These are the activations of a small neural network, seen along a few directions. Each row is one input.
In each table, some parts of the input vary, and every possible input appears once, in random order.
A made-up example of a description, with smaller parts first: one of 2 separate values, together with either a single point or one of 11 places along a line or (one of 4 places along a line, together with one of 8 places around a ring).
Shared parts are said once, and a part with two or three values counts as separate values.
In the rows, zero is written as 128.

Other details of the inputs vary at random and push rows far along three fixed directions, the same in every table; ignore that.
To show where, the next rows are all for the same input, with only those details redrawn:
[114 129 128 126 129 131 134 124 135 110 115 114]
[122 132 128 133 123 120 132 129 127 139 132 139]
[124 132 127 133 122 120 131 128 127 138 133 139]
[165 101 122 119 165 118 129  99 117 121 124 160]
[114 128 128 126 128 131 134 123 135 110 115 114]
[114 129 128 126 128 131 134 123 135 110 115 114]

A family of inputs:
R1: [125 133 117 131 130 130 117 136 127 144 133 133]
R2: [115 125 129 124 126 133 133 130 130 111 114 112]
R3: [130 137 131 131 124 130 133 139 132 141 132 136]
R4: [131 133 131 138 128 125 129 138 122 141 131 130]
R5: [129 131 129 124 125 135 127 135 134 113 120 109]
R6: [112 129 133 122 132 135 128 119 131 114 121 111]
R7: [128 126 131 123 127 137 125 131 138 114 117 108]
R8: [127 128 134 123 129 141 125 128 139 111 117 112]
R9: [120 130 131 127 138 134 128 133 132 112 121 104]
R10: [131 135 133 137 127 125 124 136 126 137 135 134]
R11: [119 129 127 118 123 135 135 124 136 110 116 116]
R12: [160 104 125 120 165 118 130 104 112 125 121 154]
R13: [123 130 131 128 135 137 127 129 132 108 123 108]
R14: [113 127 128 124 128 135 132 118 134 115 122 110]
R15: [122 130 130 130 123 124 130 125 120 145 136 130]
R16: [122 135 132 132 124 120 126 130 124 137 133 138]
R17: [133 137 133 130 123 129 126 138 128 138 135 136]
R18: [121 132 127 130 124 123 133 128 125 139 138 136]
R19: [131 133 132 131 123 131 130 135 135 143 132 136]
R20: [134 135 131 131 124 129 131 139 124 142 131 133]
R21: [122 133 128 133 123 120 132 129 127 139 132 139]
R22: [122 132 131 125 120 126 132 129 132 143 130 140]
R23: [122 132 132 128 121 122 127 134 126 136 134 141]
R24: [124 129 129 127 122 119 126 136 126 137 133 138]
R25: [124 130 129 128 122 121 124 125 123 143 140 132]
R26: [173 102 127 118 165 128 127 109 118 129 122 154]
R27: [132 132 132 134 124 127 124 139 128 135 136 137]
R28: [125 132 115 133 127 133 122 133 130 144 134 137]
R29: [148 100 127 111 177 131 135 100 118  99 108 128]
R30: [124 135 118 133 127 133 116 134 127 142 134 137]
R31: [195  95  78 142  24 123  94  92 126  81 177 109]
R32: [128 132 132 135 128 128 131 143 124 142 130 133]
R33: [116 128 135 118 126 136 128 124 137 112 114 115]
R34: [119 129 133 127 137 137 126 128 134 117 121 102]
R35: [132 134 130 136 127 122 124 138 126 139 134 131]
R36: [121 134 131 129 126 122 127 129 122 137 138 136]
R37: [130 131 131 136 127 129 128 131 122 145 137 127]
R38: [165 100 127 109 164 120 124 103 120 126 122 158]
R39: [123 137 133 124 121 125 129 132 126 138 133 140]
R40: [126 133 130 125 121 124 133 133 122 141 130 136]
R41: [127 133 131 135 128 129 132 141 132 139 132 136]
R42: [121 126 115 127 132 142 122 128 130 116 115 110]
R43: [120 129 132 127 134 135 128 139 136 112 116 108]
R44: [114 126 128 123 126 133 134 128 136 108 116 117]
R45: [127 133 130 123 122 121 128 133 125 139 133 137]
R46: [130 134 129 138 126 125 130 136 130 139 134 134]
R47: [124 132 129 131 124 116 126 132 124 140 133 135]
R48: [132 132 128 136 126 126 129 136 120 140 139 129]
R49: [127 126 126 129 132 136 131 126 134 108 125 110]
R50: [126 129 131 126 119 125 130 130 125 144 129 137]
R51: [121 130 134 128 134 140 125 124 134 113 123 106]
R52: [125 131 128 128 125 118 127 130 122 139 139 134]
Question: The inputs of R34 and R51 match in every part but one. If R35 is changed in the same way as R34 into R51, which row does it become?
Answer: R10
Question: What do these inputs look like to the network?
Answer: one of 4 places along a line, together with either a single point or (one of 2 separate values, together with one of 6 places along a line)
Question: Change only the place on the line of 6 in R22. List by row number the other rows that result.
Answer: R11, R14, R18, R21, R44
Question: Change only the place on the line of 4 in R44. List by row number the other rows that result.
Answer: R2, R23, R24
